Each row has a name. After each piece below comes the name of the row it's from, unless a question asks for something else. Each question is about the rows just above it. Places in a row count from 1.

[-1.21 -6.55 -0.51  0.89 -1.42 -5.69  2.28  0.72  0.12 -2.09 -3.53 -0.44
  5.30  1.15 -1.35  1.85  6.42 -2.68  3.21 -2.89 -1.82 -1.71  0.84  0.00
 -0.11  1.11  3.86  3.80] : Pov
[-1.04 -2.50  1.20  3.94 -3.00 -0.41 -3.29  0.92  2.65  0.71 -2.51  0.49
 -2.05  0.68  0.14 -0.54  3.31 -2.50 -5.84 -2.62  1.99  0.60  1.75 -0.57
  0.87  1.11  0.17 -0.09] : pozen
[-1.25  1.98 -1.94  2.00  2.89 -4.61 -1.59 -0.57 -0.29 -0.68  0.16  2.69
 -4.02 -5.27 -2.07 -1.60 -2.14  0.59 -0.38 -0.32  1.68  1.79 -1.34 -0.06
 -1.50  1.11 -2.03  1.08] : Zera
[-1.36 -1.92 -1.48  7.54 -3.36 -0.14  0.32  4.16  2.28  5.92  0.54  3.41
 -1.24  1.08  1.77 -2.21  2.39  2.97  2.40 -4.60 -0.62 -0.78  2.32  0.40
  2.05  1.11  2.74  0.71] : bovuv
[-1.72 -0.65 -2.13  2.14 -3.99 -0.15 -0.05  1.14  0.91  4.52 -1.56  3.97
 -2.90  3.62 -0.16  1.57 -0.73  0.67  0.78 -0.97 -1.15 -0.51 -0.81 -0.28
  3.24  1.11 -0.24 -0.99] : Duto
[ 2.24 -5.99 -1.47 -0.91 -1.84 -0.91  0.65  0.91 -0.20 -3.39  0.58 -0.51
  3.47  0.48  0.57  2.56 -0.68  0.70  0.93 -0.83  2.36 -0.38 -0.21 -0.34
 -1.78  1.11  0.27  1.19] : pama
[-1.25  1.98 -1.94  2.00  2.89 -4.61 -1.59 -0.57 -0.29 -0.68  0.16  2.69
 -4.02 -5.27 -2.07 -1.60 -2.14  0.59 -0.38 -0.32  1.68  1.79 -1.34 -0.06
 -1.50  1.11 -2.03  0.69] : kerus
[-0.50 -1.59  1.67  2.25 -2.34  4.32  3.61  3.29 -2.24  4.23 -3.54 -0.84
 -0.18  7.50  6.01  1.37  8.40 -0.88  0.56 -6.77 -1.19  0.92 -1.63 -1.24
  2.22  1.11  6.36 -0.77] : mok
[ 0.50  2.02 -1.54  2.65 -1.71 -3.37  1.19  1.82 -0.02 -0.41 -0.19  0.70
 -2.34  1.31 -2.94  1.56 -0.80  2.17  1.92 -1.78  1.07 -1.48 -0.14 -0.56
  1.42  1.11 -1.50 -0.35] : tis
[-0.98 -1.15 -0.51 -0.81 -0.28  1.92  1.43 -0.40  0.69 -3.35 -4.99  0.29
  3.28 -0.75  1.34  0.13 -1.40  6.41 -2.52 -2.32  1.07  2.07  4.10 -0.74
 -0.37  1.11 -2.13 -4.29] : nipu
Row and place where [ 3.31 -2.50] starts: => pozen, 17
[-0.97 -1.15 -0.51 -0.81 -0.28] begins in row and place => Duto, 20

[ 1.18  0.62 -0.99 -2.27  1.41 -3.27 -1.60 -0.09 -0.98 -1.34  2.66 -2.07
  2.18 -3.50 -1.80 -2.78  1.83  1.56  2.75 -2.68 -1.30 -1.62 -1.82 -2.78
 -2.74  0.27] : poze
[-0.04 -8.61  4.04  1.43 -4.20  0.71  2.98  2.59  3.74  2.94  4.97  6.73
  2.16  1.58  5.83  2.11  3.40  1.98  2.92  1.84  4.01  0.11  1.01 -0.81
  2.21 -0.87] : maz
[-5.63  7.17  0.13  0.74 -7.04  1.22  0.99  3.24  0.93  0.20 -6.66  4.06
 -5.88  0.68  3.07  1.39 -4.09 -3.97 -7.27  0.63  3.93  1.19  0.66  3.40
 -0.41 -0.32] : bason
[ 1.97  6.73 -1.85 -1.51  7.11 -0.77 -1.73 -0.90 -1.73 -1.74 -2.65 -6.77
  0.64 -2.42 -4.69 -1.91 -0.80 -0.84  0.62 -2.95 -2.35 -0.36 -1.86  1.74
 -3.22  1.33] : Kuvuz
[-0.88 -2.78 -1.11  1.58 -3.07  3.28  1.01 -0.70  0.24  0.51  1.13  3.81
  0.05  3.57  2.09  2.03  1.16  0.56 -0.28  3.21 -0.27  1.72  2.12  2.68
  2.74 -0.47] : falap
[2.16 1.58 5.83 2.11] begins in row and place => maz, 13
[-5.63  7.17] begins in row and place => bason, 1
Row and place where [ 2.09  2.03  1.16  0.56 -0.28  3.21 -0.27] starts: => falap, 15

